A small network was shown many inputs. Here are its activations along a few directions, one row for each input.
In each table, some parts of the input vary, and every possible input appears once, in random order.
A made-up example of a description, with smaller parts first: one of 2 separate values, together with either a single point or one of 9 places along a line or (one of 4 places along a line, together with one of 8 places around a ring).
Shared parts are said once, and a part with two or three values counts as separate values.
In the rows, zero is written as 128.

A family of inputs:
r1: [127  91  60 184 156 146 187 113  40 113  57 147 150 148 154 146 180]
r2: [112  78  71 181 175 148 194 119  42 104  66 156 170 163 188 143 183]
r3: [115  89 161 130  77 165  85 134 180 112 138 103  54 144  94  52 126]
r4: [129  59 147 152  70 148 115 145 181  93 170 139  80 169 118  66 114]
r5: [105  68  80 114 166 137 200  38 116 199  75 145 117 102 186  81 106]
r6: [139 153 204 103 174 106 158 167 171  91 154 124 138 157 138 162  41]
r7: [125 183 218  81 182 123 128 156 169 109 122  88 112 132 114 149  53]
r8: [154 169 171  96 145  78 114 147 162 129 158 139 165 156 149 236 102]
r9: [133 176 124 182 146 143 123 159  59  80 152 125 176  74  85  71 133]
r10: [141 167 115 144 176 129 155 161  55 112 117 103 164  75  76  80 144]
r11: [121 132 211 113 137 157 131 154 168  87 133  83  66 131 115  65  72]
r12: [150 140 114 107  79  98  71 144 167 152 159 162 143 158 143 220 161]
r13: [101 125  96 152 129 141 205  49 138 151 150 173 187  79 181 152  92]
r14: [137 108  48 157 159 140 144 126  48 129  93 127 130 121 119 125 195]
r15: [136 170 129  85  86 116  40 133 166 170 126 127 117 133 119 207 173]
r16: [140 199 185  74 153  95  83 136 161 147 125 104 139 130 125 223 114]
r17: [116 118 117 118  53 137  37 128 174 164 137 120  71 146  95 122 173]
r18: [141 148  62 139 153 127 157 133  47 121  96  95 147 101  95  82 174]
r19: [129  88 103 140  46 119  67 139 175 146 169 156  97 171 119 136 161]
r20: [104 122  79 101  98  94 133  46  99 209 126 153 174  42 137  92 132]
r21: [135 102 197 135 130 140 161 165 169  69 165 119  92 157 139  78  60]
Question: Describe the family of inputs behind these rows.
Answer: either one of 3 separate values or one of 6 places along a line or (one of 2 separate values, together with one of 6 places around a ring)
Question: Which other rows does r21 become when the place on the ring of 6 takes its other values? List them by row number.
Answer: r4, r6, r8, r12, r19
Question: Which other rows does r19 become when the choice among 2 separate values takes its other values? List them by row number.
Answer: r17
Question: List by row number the other inputs of the same sort as r9.
Answer: r1, r2, r10, r14, r18

A family of inputs:
r22: [137 145 105 119  67 130  50 144 147 144 152 127 107 123  91 159 186]
r23: [103 154 121 189 158 160 197 100  75  88 124 149 200  81 154 126 113]
r24: [126 132 170 120  95 128  60 172 148 101 150  99  94 146  84  83 135]
r25: [134 150  58 115 194 123 177 105  46 156  42 100 149 118 132 167 180]
r26: [134 184 198  98 154 104  94 174 136  99 144  97 141 132 103 144 100]
r27: [122  93 181 133 115 156 124 144 177  92 136 106  52 162 117  78  82]
r28: [131 165 209 104 165 121 127 178 153  96 131 106 125 142 113 132  70]
r29: [164 127 102 174 184 108 205 181  60  64 152 144 187 142 129 129 118]
r30: [112  56 105 110  54 101 108  81 164 180 133 177 122 156 186 141 146]
r31: [144 150 144 124  75 122  48 161 141 126 147 109 105 130  81 116 166]
r32: [130 144 208 111 174 131 157 146 165  90 129 103 100 149 136 139  46]
r33: [116 130 107 141 212 131 169 110  35 140  58 131 167 104 160 126 149]
r34: [121  78 172 127 121 176 152 130 200  97 135 106  47 169 141  77  86]
r35: [117 100 106 125 107 128 165  80 127 164 150 121 117  56 103   5  95]
r36: [126  99  30 136 135 147 143 103  59 158  48 103 101 131 113 106 216]
r37: [128 129 200 106 180 152 185 133 187  95 129 103  94 155 161 138  51]
r38: [122 152 129 101 170 111 195  81 116 159 145 118 161  40 121  60  55]
r39: [121 106 131  87 113  78 140  82 153 176 126 175 171 143 204 201 109]
r40: [110  78  79 161 153 156 135 107  48 140  63 134 121 118 140  65 183]
r41: [123 114 182 126 106 145  94 176 165  98 138 108  77 156  93  71 106]
r42: [157  76  74 194 124 133 171 178  72  66 158 147 140 156 110  68 153]
r43: [118  83  85 130  65 120  87  88 175 183 145 170 117 151 142 170 161]
r44: [127 134 111 108 124  96 120  89 163 180 138 168 165 137 160 231 125]
r45: [ 95 102  93 210  98 185 163  98  87  90 130 152 153  95 134  65 149]
r46: [130 127  76 129  62 130  61 117 164 171 154 150 107 141 124 167 179]
r47: [140 177 103 106 121 107  93 118 153 167 146 149 156 128 142 227 142]
r48: [145 196 133  97 127 105  83 146 135 142 145 124 155 109 110 219 150]
r49: [153 201 171 101 134  99  80 162 130 122 139 107 153 116  99 177 129]
Question: Describe the family of inputs behind these rows.
Answer: one of 2 separate values, together with either a single point or one of 4 places along a line or one of 9 places along a line
Question: Changing only the choice among 2 separate values turns r25 into r36. The same change can be made to r28. Which row results?
Answer: r41
Question: Which other rows does r23 become when the place on the line of 4 takes its other values? List them by row number.
Answer: r25, r29, r33
Question: Start at r36 and move only the place on the line of 4, one step at a time. The first step leads to r40. Which rows follow, in order?
Answer: r45, r42

A family of inputs:
r50: [133 196 200  95 167 108 123 152 144 114 150 104 151  98 109 138  68]
r51: [124 114  53 120 119 111 115  82 106 197  97 160 151 126 156 189 186]
r52: [135 143 116 144 190 139 182 146  56  96  93  96 143 104 107  78 129]
r53: [131  98 152 148  77 146  81 179 164  89 155 121  78 176  94  90 139]
r54: [126 112 103 174 156 165 152 145  61  89  95 108 116 120 107  62 160]
r55: [125 170 118 133 192 118 177 115  59 130 107 122 189  67 125 113 113]
r56: [110 106  53 128  77 128 110  69 115 190 110 147 134 100 132 123 184]
r57: [109  78 211 114 139 145 188 106 209 106 152 130  86 145 169  77  15]
r58: [145 168 198 107 165 127 127 184 140  80 136  79 103 135  90 104  83]
r59: [133 140 136  82  94 100  60 119 191 181 139 142 113 156 139 214 140]
r60: [121  82  54 159  76 145 114 103 102 151 132 147 117 110 119  70 186]
r61: [126  72  74 186 102 152 130 138  78 103 115 137 112 146 111  66 182]
r62: [149 189 180 105 156  98 122 156 158 111 158 128 159 138 133 218  86]
r63: [122 129 140  91  52 115  52 105 198 174 154 130  93 128 114 149 137]
r64: [130 106 137 121  50 134  60 140 187 136 175 130  80 139 101  96 141]
r65: [140 161 157  93 123  97  96 145 166 137 137 139 147 164 154 235 129]
r66: [132 139 181 136 130 158 102 184 147  75 136  91  80 151  90  87 116]
r67: [134 134  79 131 149 104 147 105  79 152  96 157 183 132 171 210 172]
r68: [ 97  57 123 152 165 158 244  68 126 122 110 146 124 119 188  50  60]
r69: [136 164  95 141 181 112 180 119  75 127 114 146 201 108 149 192 134]
Question: Describe the family of inputs behind these rows.
Answer: one of 2 separate values, together with either a single point or one of 9 places around a ring
Question: Changing only the choice among 2 separate values turns r57 into r68. The same change can be made to r50. Which row results?
Answer: r55

A family of inputs:
r70: [140 168 139 129 120 102 101 151 137 121 156 156 175 143 143 215 132]
r71: [119 103 101 129  43 123  74  92 169 166 153 161 117 132 140 157 163]
r72: [134 163  99 136 180 131 149 128  75 129  94 126 165 112 134 179 159]
r73: [128 148 132 143 192 139 167 141  64 100  85 112 155 117 134 133 138]
r74: [113 134 125 139 110 154 101 129 112 127 131  96  99  84  71  22 136]
r75: [115  84 140 158  76 165 124 120 161 103 157 128  80 128 115  51 112]
r76: [148 153 144 115 136 114  91 167 146 122 132 117 115 162 104 185 137]
r77: [143 137 177 120 145 121 110 181 137  90 123 103 105 168 104 139 116]
r78: [120 141  91 113 106 137  72 116 121 172 102 111 101 113  95 121 180]
r79: [119  73  94 139  98 142 133 109 159 147 125 158 107 168 159 146 148]
r80: [142 144 180 141 136 132 121 185 142  73 163 105 112 136  81  90  89]
r81: [114  58 127 144 108 149 152 122 150 116 115 144  97 174 159 101 127]
r82: [115 152 215  93 166 126 174 111 185 119 159 109 123  93 137  90  10]
r83: [120  85  96 169 156 148 189 110  81 119 124 141 134  98 131  37 110]
r84: [121  93 104 133  77 146  93 103 165 152 126 139  84 154 138 146 160]
r85: [126  91  62 143 153 130 158  94  89 163  96 154 136 128 156 134 156]
r86: [141 159 143 133 154 124 119 160 132 106 129 133 143 165 141 203 131]
r87: [129 156 133 162 183 150 179 143  67  85 123 113 164  82 108  82 114]
r88: [142 136 170 124 107 137 101 176 155  89 171  98  90 126  82  62 106]
r89: [120  76  95 149 165 138 177 108  78 133  87 140 126 133 157  88 135]
r90: [133 134  69 133 156 123 174 105  77 141  90 127 157 118 142 155 158]
r91: [115  82  92 135  66 117 111  94 162 159 155 175 141 150 163 156 151]
r92: [122 160 180  68 165 108 144  94 190 167 128 120 127 120 160 185  58]
r93: [127 119 102 139 168 130 192 119  66 112  81 113 146 123 143 108 138]
r94: [117  78 137 138  86 154 113 116 156 119 116 125  74 160 138 100 139]
r95: [123 103  57 140 124 105 137  78  87 180 121 170 172 104 157 140 163]
r96: [144 129 167 104 117 126  91 172 151 105 131  95  83 159 106 112 132]
r97: [127 128 103 159 158 141 204 120  69  97 119 114 155  88 117  57 113]
r98: [113  64 130 164  98 160 163 126 155  99 156 147 103 142 136  52 100]
r99: [122 170 176  64 130  87 128  87 194 183 153 146 158  96 161 197  59]
r100: [135 151 178 158 154 142 149 178 129  58 161 121 139 139 119 108  82]
r101: [148 154 131  95  73  97  54 150 163 152 166 133 125 130 107 169 155]
r102: [116 145 212  73 175 115 163 107 180 135 118 106 117 125 161 139  37]
r103: [132 145  64 129 124  99 155  91  77 158 116 146 192  95 143 163 163]
r104: [115 126 124 119 117 145  91 130 111 141  92  97  91 118  96  75 159]
r105: [148 144 134  99 107 119  71 159 159 137 140 109  93 153 105 157 154]
r106: [119 153  85 111  76 115  54 104 120 192 124 132 136  85  94 128 186]
r107: [134 174  94 133 149 108 130 115  76 146 119 146 200  88 134 188 164]
r108: [136 144 176 138 164 131 138 174 123  75 120 118 133 170 142 157 109]
r109: [146 162 141 111 102  91  72 156 150 135 160 138 148 142 107 196 140]
Question: Changing only one part turns r86 into r70. The same change can be made to r76. Which row results?
Answer: r109
Question: Describe the family of inputs behind these rows.
Answer: one of 4 places along a line, together with either a single point or one of 9 places around a ring
Question: List by row number the other rows that have the place on the line of 4 in common with r96.
Answer: r73, r77, r81, r89, r93, r94, r102, r104, r108
Question: List by row number the other rows that have the place on the line of 4 in common with r98.
Answer: r74, r75, r80, r82, r83, r87, r88, r97, r100
